These are the activations of a small neural network, seen along a few directions. Each row is one input.
In each table, some parts of the input vary, and every possible input appears once, in random order.
A made-up example of a description, with smaller parts first: one of 5 places around a ring, together with either a single point or one of 9 places along a line or (one of 2 separate values, together with one of 6 places along a line).
Shared parts are said once, and a part with two or three values counts as separate values.

Other details of the inputs shift rows strongly along three fixed directions, in all tables alike. That doesn't count.
To show where, the next rows are all for the same input, with only those details redrawn:
[ 15  19  -2  13  -8  -4  25  -4 -37 -24  16]
[ 26  23   8  24  13  -8  22  -5 -30 -22 -12]
[  6  37   6 -13 -46   5  -5  -9  -4  -1  16]
[ 39  31  25  28  27 -15  16 -13 -21 -15 -35]
[-10  13 -14   5 -13  18  -2  24 -15 -24  -6]
[  2  27   9  12   8  15 -24  17  13 -11 -53]
[ -9  14 -10   9  -2  19  -8  26  -7 -23 -22]
[-11  23 -10  -4 -30  18 -11  16  -2 -14  -2]

Rows:
x1: [ 29  23  34 -21  -4  -8 -18 -18  32  31   0]
x2: [-19 -13 -14  -7  14  14   8  11  19  -9  -2]
x3: [-14 -27 -11  15  16   2   5  17 -17  -7  32]
x4: [-20 -14 -27   6  -3  13  15   2 -14   1  -2]
x5: [-12 -19 -12 -24 -16   4  -5   5  15 -10  13]
x6: [-15   3   9 -18   8   7 -21   7  50   1 -45]
x7: [  1  25  -3   3  15   0 -44   7  11 -16 -47]
x8: [ -7 -13 -13 -11  -1   8  -5  12  11   1  20]
x9: [  0 -20 -21  24  22  14 -12   5   3  -4 -34]
x10: [-15  16 -16   7   3   3 -18  28 -11 -20 -22]
x11: [ 35   1  21  15  40 -26  25 -13   2  -2 -19]
x12: [ 16  12  33 -14 -14 -15 -18 -37  22  26  16]
x13: [-24  -6   5 -20 -20  24 -37   8  22  14  20]
x14: [  1  -3  -5  -4  -8   0  36 -15 -33  20  15]
x15: [ 11  25  28 -29 -14   1  -3 -27  29  24  13]
x16: [ 23 -15  -3  -8   0 -16  23 -15 -13  -9  35]
x17: [ -4 -29 -12  -1   3  -7  19  23 -11 -20  16]
x18: [-23 -18 -12   7   5   5  11  11  -3 -14  20]
x19: [-19  -8   0  -7  -8  14 -17  19   6  12  29]
x20: [ 29 -11  10   1  28 -17  18 -21  -5  -3   8]
x21: [-24 -16  -4  -4 -14  -1  -7  10   6  -2  17]
x22: [-10 -22  -7   1  27  17  -8  16 -18  15 -46]
x23: [-20  10  22  -5  15  22 -37  10  42  17 -30]
x24: [-22  -8  -6 -27 -27   7  -2  10  23  -6  10]
x25: [-17 -31  -5  12   2  -8  10  21 -19 -16  22]
x26: [  7  -6  -4  -8  -2 -11  32 -13  -5  -9  32]
x27: [-15 -17  -3  16  19   3   3  18   3 -10   0]
x28: [-20  -3  20   1   7   3 -26  11  35   1 -38]
x29: [  2  36 -10 -14 -39 -13 -13 -10  -9  -4  28]
x30: [  5  22   3   1  11  -3 -45  14   6 -11 -46]
x31: [  4  -3 -17  15  -9  -2  24 -27 -18   4  17]
x32: [ -2  28 -13   6 -10 -11  14 -15 -27 -23  20]
x33: [-16  12  23 -23 -52  -8 -14 -13  21  18  30]
x34: [ -2 -13  -1 -16   5  12 -26   4  28   3  -5]
x35: [-28  -1   6  -6  -3  17 -28   4  32  11  -1]
x36: [-18  -5 -14 -11 -19  19   6   9  -8  24  -1]
x37: [ -6 -21 -10 -14  11  19  -7  17   2  -5  18]
x38: [ 21  15  -4  10 -12  -6  18   1 -38 -21  21]
x39: [-22  -9 -17 -27 -32  26 -20  10   2  27  -3]
x40: [ 21   4  20  13  32 -10  21 -15 -23  28 -39]
x41: [ 34   0  26  11  36 -33  30 -19  -1  -3 -21]
x42: [ 30  21  14   5 -10 -13 -16 -34  20  31 -20]
x43: [-12  18 -21  -7 -25   0 -23  23 -13 -14   8]
x44: [  5  14  10 -27 -25   2   4 -11  14  18  40]
x45: [-14  32 -10  -1  -9   3 -29   9  12 -10 -23]
x46: [ 15  -2   9   2  26 -10  25 -20  -1  -3  10]
x47: [ -2   4  -6  16  11  14 -23   0  27  14 -48]
x48: [ 16  28  13  12   5   0   8  -8 -15 -16 -21]
x49: [ 46  17  22  27  35 -18  11 -20 -34 -25 -32]
x50: [ 23  -7  36  11  25 -28  -7 -22   1  -2 -20]
x51: [ 25  -2  -8  23  15 -15  27 -22 -15   2 -15]
x52: [-19 -15   0  17  37   9  -2  12  13  -7 -20]
x53: [  0 -21 -40  17  -2   2  11  14 -14  -2   3]
x54: [-29 -13   2  10  16   6 -16  20  24  -7 -29]
x55: [ -8 -20 -18  -6   5   8   3  20  10  -5  16]
x56: [ -5 -11 -32  14  -5   7  12  10  -5  -1  -4]
x57: [-10 -23 -21   2   6  11  17  20 -41  15   1]
x58: [ 10  -4  10 -36 -40 -13   1 -18   8   3  36]
x59: [-25 -13   2  14  28  16 -23  21  21   2 -19]
x60: [-12  12   5 -29 -41  11  10 -19 -17  41  18]
x61: [-14 -32  -9  10  16   7   1   9 -19 -13  30]
x62: [ 14  -6   0  -4   3 -12  34 -12  -6  -2  34]
x63: [ -6 -16 -13   1  18   7  14  14   0  -8  16]
x64: [ 23 -11 -20   9 -13 -12  19 -19 -23   4  17]
x65: [ -5 -22 -27  16  11   4  10  16 -18   0 -11]
x66: [ 38  -2  18  19  33 -19  24 -16 -27  23 -34]
x67: [ 16  12  36 -19 -23 -24 -15 -40  19  19  11]
x68: [ -4 -25  -9   6  27  -4   4  25   9 -17 -23]
x69: [-18 -13   1  10  16  14   7  16 -11  -3  23]
x70: [-27 -11  -6  -3 -13  12  -3  11  11   3  27]
x71: [-18 -12  -8  -4 -13   3 -13  17  10   4  23]
x72: [ -7 -12   3   6  -5 -17  37 -21 -22 -12  42]
x73: [ -1  26  -6  -1 -15 -11   2  -4 -26 -15  12]
x74: [ 21  26  24  -4 -13  -9 -10 -33  23  38 -30]
x75: [  2 -23 -21   2  12  -3  17  22  -5 -14  20]
x76: [ -4  12  -5  20  18  17  -6  25  -7 -27 -40]
x77: [ 20  17  35  -4  -2 -16 -23 -24  32  30  -4]
x78: [ 11  -9   5  -5  -3 -22  35  -7 -11 -11  26]
x79: [  0   6  -4 -25 -46   5 -11 -23   6  27  14]
x80: [ 19  12  31 -13 -17 -18 -19 -34  20  22  14]
Question: The inputs of x77 and x12 match in every part but one. If x68 is changed in the same way as x77 into x12, which row does it become?
Answer: x5
Question: The inputs of x25 and x28 match in every part but one. If x21 is changed in the same way as x25 into x28, which row does it become?
Answer: x72
Question: Describe the family of inputs behind these rows.
Answer: one of 4 places along a line, together with either one of 3 separate values or one of 5 places along a line or (one of 2 separate values, together with one of 6 places along a line)
Question: Change only the choice among 3 separate values in x45. List by row number the other rows that result.
Answer: x10, x76
Question: Change only the place on the line of 6 in x16. List by row number the other rows that result.
Answer: x5, x20, x34, x37, x58
Question: Change only the choice among 2 separate values in x80. List by row number the other rows that result.
Answer: x16

Rows:
x81: [-21 -10 -11  -8 -28   2  10   8 -20  -9  58]
x82: [-16 -39 -28  19  25  14  19  21 -26  -9  12]
x83: [ 27  -6  10  21  24 -27  43 -18 -28 -15  14]
x84: [ -6 -16   0   6  30  14 -24  16  31  15 -57]
x85: [ 30  10   6  23  22 -18  45 -18 -46 -13  -1]
x86: [ 27  45  29 -19 -35 -14  -1 -33   3  24  -2]
x87: [-31 -13 -20 -18 -39  12   7   1  -6   1  55]
x88: [ 24   2  28   4  22 -22   7 -22   8   8 -26]
x89: [ -6  -7   4  -4  28  14 -27  25  38  -6 -52]
x90: [-12 -12 -26  11  13  12 -16  33   1 -25 -38]
x91: [ -9 -12  -9  16  20   1  12  14  -4 -17  -2]
x92: [-17 -11 -12 -15 -20   8   4  12 -12  -9  55]
x93: [ 26  51  24 -23 -49 -17 -29 -42  30  30  -2]
x94: [-28  23 -14 -23 -45  27 -22  13  16  11   4]
x95: [ 32  -5  16  17  21 -31  42 -21 -29 -13  13]
x96: [-15 -11   0   3  23  10 -21  17  30   1 -46]
x97: [ 32   8  24   5  30 -17   8 -18  13   3 -24]
x98: [ -5 -19  -9  13  32  10   7  17  -2 -18  -3]
x99: [ 23  29  37 -10 -21 -19  -5 -41  20  22  12]
x100: [-36   2 -10 -29 -42  21 -31   9  39  17  10]
x101: [ -9  -9  -6 -25 -33   7  -8  -2  13  23  17]
x102: [ 25   1   8  -4 -15 -23  32 -39 -22  23  46]
x103: [ 18  -3  24   9  28 -10 -11 -11   5  21 -25]
x104: [ 32  17  32   5  31 -17  -5 -20  24  10 -31]
x105: [-16   8 -20  -5 -32  14  21   2 -34  -7  44]
x106: [-21   5 -25  -9 -33  18 -24  13   8  -8   8]
x107: [-23   0 -11  12  18  21 -15  36 -13 -13 -26]
x108: [ -1 -16 -32  19  13   1  17  18 -29 -31  -2]
x109: [ -4 -14 -23  22  18  -1   6  20 -38 -30   7]
x110: [-22   1  11 -12  -6  11 -38  10  31  12 -18]
Question: Describe the family of inputs behind these rows.
Answer: one of 5 places along a line, together with either one of 2 separate values or one of 4 places along a line
Question: The inputs of x107 and x85 match in every part but the place on the line of 5. If x110 is changed in the same way as x107 into x85, which row does it become?
Answer: x96
Question: Change only the place on the line of 5 in x89. List by row number the other rows that result.
Answer: x92, x97, x98, x104

Rows:
x111: [-10  14 -14 -18 -40  11 -10  -1   8   4  20]
x112: [ -6 -27  -7  16  31   1  -3  16   3  -7 -26]
x113: [ 15  11  -6  -6 -22 -11  15 -16 -24   0  32]
x114: [ 12   1  16   0  25   3 -13  -2  22  10 -36]
x115: [-13 -25 -27   2   1   7  10  13 -13  -8  24]
x116: [ 27   0  20   7   3 -25  14 -15 -11 -13  22]
x117: [ 18  16  15  -4  -3 -12  -7 -12  -2   7 -17]
x118: [-16   3 -14  -8 -17  11 -23  16  13   0 -15]
x119: [-23 -31 -26  -4   0  14   0  27  -6  -9   9]
x120: [  9  11   4  -5  -9  -5 -10  -5   1   4 -14]
x121: [ 24  31  32 -10  -2 -23   0 -26   8   9  18]
x122: [  1   1  19   7  21  -1  -4  -3  19  11 -29]
x123: [ 14   1  -4  14  10 -11  28  -6 -22 -14   0]
x124: [ 12  14  12  -2   2  -1  -2  -4   6   2 -26]
x125: [-20 -20 -19  -4  -4  15  13  15 -15  -6  31]
x126: [ -7   8  14  -4  13  -5 -27  15  23  -1 -20]
x127: [ -4 -10  -3   4   3  -2  11  -3 -13   3  21]
x128: [  1  15  -7  -7 -28   0   1 -11   0   3  19]
x129: [-12  -7  -9 -19 -20   8   0   4  17   8  11]
x130: [  8   1  -2  21  19  -7  19  -1 -15 -13 -14]
x131: [-22   7 -15  -1 -10  21 -27  19  22  -2 -20]
x132: [-17   5 -18  -6 -12  17 -29  20  19   0 -19]
x133: [ -6  -9  -7  21  36   9  11  24 -16 -21 -35]
x134: [  9   4  17   1   0  -9   6 -20  14  14  -3]
x135: [-12  18   2 -11 -26   9  -7   0   8   6   2]
x136: [  7  17   8   6   3   0  -4  -7   0   3 -12]
x137: [  2   0   0  -9 -16  -2   3 -16   8  12  22]
x138: [  6  -3  -3 -15 -15  -3  -1 -11   6  13  19]
x139: [  2  -1 -10  19  14   0   2   6 -13 -11 -12]
x140: [ -4  10   1 -13 -24   4 -12   2  -1   6   1]
x141: [ 12 -13   8  10  32  -9  24  -1 -10  -5 -12]
x142: [ 15 -15   3   9  17 -17  17 -10 -12   1   2]
x143: [-27 -11 -21  10   9  20   6  30 -15 -20  -6]
x144: [ -4  16   6   5   6   9 -29   8  18   7 -37]
x145: [ 13  23  13  -6 -13  -6  -5 -16  -6  11   3]
x146: [ 15   2  16   3   7 -14  12 -21  11  11  -6]
x147: [ 17 -14   3  12  22 -17  35 -12 -16  -5   7]
x148: [-17  15  -5 -14 -33  16 -23   5   7   9   8]
x149: [  7   0  14   9  21  -3 -15  -6  18  13 -27]
x150: [ 10 -15   3  22  35 -10  21  -4 -26  -4   5]
x151: [ -2 -14   2  16  27  -1  14   4  -1  -3 -12]
x152: [ 15   4  16   7  11  -9   5 -20   4  13   0]
x153: [ 10   7  13 -15 -15  -2   5 -19   4  17  21]
x154: [  0  12   5   2 -10  -2 -17  -3   8   5 -19]
x155: [-14 -23 -22   9   5   7  16  10 -13 -10  24]
x156: [  9   1  21   2  14  -5   9 -11   4  11 -10]
x157: [-10 -13 -11  26  30   7  -6  24  -9 -18 -37]
x158: [-26   4  -1 -12  -1  13 -20  28  27  -7  -5]
x159: [-10 -20 -24  -8 -13   8  20   6 -16  -5  42]
x160: [ 10  12   4   0   1  -2   1  -3   8  -1 -23]
x161: [ 20   2  15 -11  -8 -17   1 -23   8  18   4]
x162: [ -4 -26 -13  19  34   3   2  14  -2 -10 -18]
x163: [ 17  14  26  -5  -8 -11  -3  -9  23  -3   3]
x164: [ -2   6   1  -9 -10  -8   5   1  -7  -7  40]
x165: [ 21 -14  -1  14  24 -15  28 -13 -18  -5  11]
x166: [  8  -2  22   6  17  -9  -6  -9   4  14 -18]
x167: [-27  -6  -6 -11 -12   9 -31  13  24 -14  -4]
x168: [ -7  -8  12  -1  14   6 -21  11  17  11 -32]
x169: [ -3   4  -8   2  -4   6  10   5 -20  -9  13]
x170: [-26 -10 -14 -10 -15  18 -25  14  25   9   0]
x171: [ -5 -26  -5  10  33   5  -2  22  -2  -8 -27]
x172: [ 13 -19   6  15  32 -14  21  -1 -23  -4  -4]
x173: [ 18 -12   6  12  29 -14  31  -8 -14  -5  -3]
x174: [-22  10  -8 -19 -24  22 -21  18  19   2 -12]
x175: [-11   9 -11 -17 -28  11  -4   6   7   0   4]
x176: [-26 -11 -23   5  -7  15  -3  25 -16 -13   5]
x177: [  5  -5   0   1  -5  -3   1   6  -1 -17  27]
x178: [-23   2  -9 -10 -16  19 -26  22   8   0 -15]
x179: [  2 -13   2  24  45  -8  -3   6  -3 -29 -21]
x180: [  2  -4  18   6  18  -5 -13  -2  14  12 -28]
x181: [-14  -6  -6 -16 -13  14 -16   9  12  10   9]
x182: [ -3  15  -5 -10 -31   0   2 -11   4   4  13]
x183: [  0   4  -2   3   9   4 -22  12  13  -2 -41]
x184: [  5   9  14  -9 -16  -4   5 -22   3  18  24]
x185: [ -3   2   6  -7 -11   3   3 -11   0  13  24]
x186: [  4  12  12 -19 -33   2 -13  -6  23   0  29]
x187: [-17 -14 -28   5   4  18   8  26 -21 -23   5]
x188: [-21 -11 -22   4 -14  12   9  19 -31 -15  24]
x189: [  2  -3  14   2   3  -5 -11  -7  14  15 -13]
x190: [11 -8 10  6 22 -8 23 -5 -9  1 -3]
x191: [  3   2 -19  -3 -19  -3  13  -1 -20  -7  27]
x192: [ -4 -11  -5  -4  -6   0  14  -3 -18   4  34]
x193: [ 10 -12  10  18  29 -12  34  -9 -24  -4   7]
x194: [  7   3 -13   0  -8  -1  17  -3 -21 -10  20]
x195: [ 32  14  23 -11  -5 -17   5 -36  15  22   4]
x196: [  9  18  10   5  -5  -6   4 -12   1   4 -10]
x197: [ -3  18   2  -9 -26   6  -1  -9  -8   5  22]
x198: [  4  16   1   1  -4   0 -19  -3  14   6 -22]
x199: [ 19   3  24   5   6 -20  -1 -25   8  17  -9]
x200: [  8  16  18  -8  -4 -13 -10 -23  17  -5   6]
x201: [ -7  14   0   4   3  13 -24   9  20   2 -32]
x202: [  3  17   2 -13 -23   5  -2  -7  -3   5  13]
x203: [-16 -10 -28  11  -5  10  10  17 -27 -16  21]
x204: [ -9  -3  -3  -3  -4  -8  13  -7  -5 -21  25]
x205: [ 25  26  18 -10 -16 -13  -6 -25   0  14  -1]
x206: [  6   2 -16   0 -13  -2  20  -2 -22 -10  25]
x207: [ 14  -2  11   0  21  -3 -14  -4  18  11 -28]
x208: [  4   7  -9  -6 -22  -2  15  -6 -30  -4  36]
x209: [-21 -25 -24  -4   3  17  -2  25  -4  -7  10]
x210: [-18   3 -14  -4 -16  10 -23  15  14   0 -17]
Question: The inputs of x156 and x168 match in every part but one. If x158 is changed in the same way as x156 into x168, which row does it become?
Answer: x126
Question: The inputs of x151 and x152 match in every part but one. If x193 is changed in the same way as x151 into x152, which row does it become?
Answer: x185
Question: The inputs of x167 and x204 match in every part but one. If x172 is changed in the same way as x167 into x204, which row does it become?
Answer: x190
Question: Describe the family of inputs behind these rows.
Answer: one of 4 places along a line, together with either one of 3 separate values or (one of 2 separate values, together with one of 11 places around a ring)
Question: Change only the choice among 3 separate values in x179. List by row number the other rows that result.
Answer: x164, x177
Question: A walk changes only the place on the line of 4. It starts at x199 and steps to x170. List the rest of the walk in order.
Answer: x155, x134
Question: Change only the choice among 3 separate values in x186. List by row number the other rows that result.
Answer: x121, x200
Question: Change only the place on the line of 4 in x146. List by row number the other rows that result.
Answer: x112, x137, x162
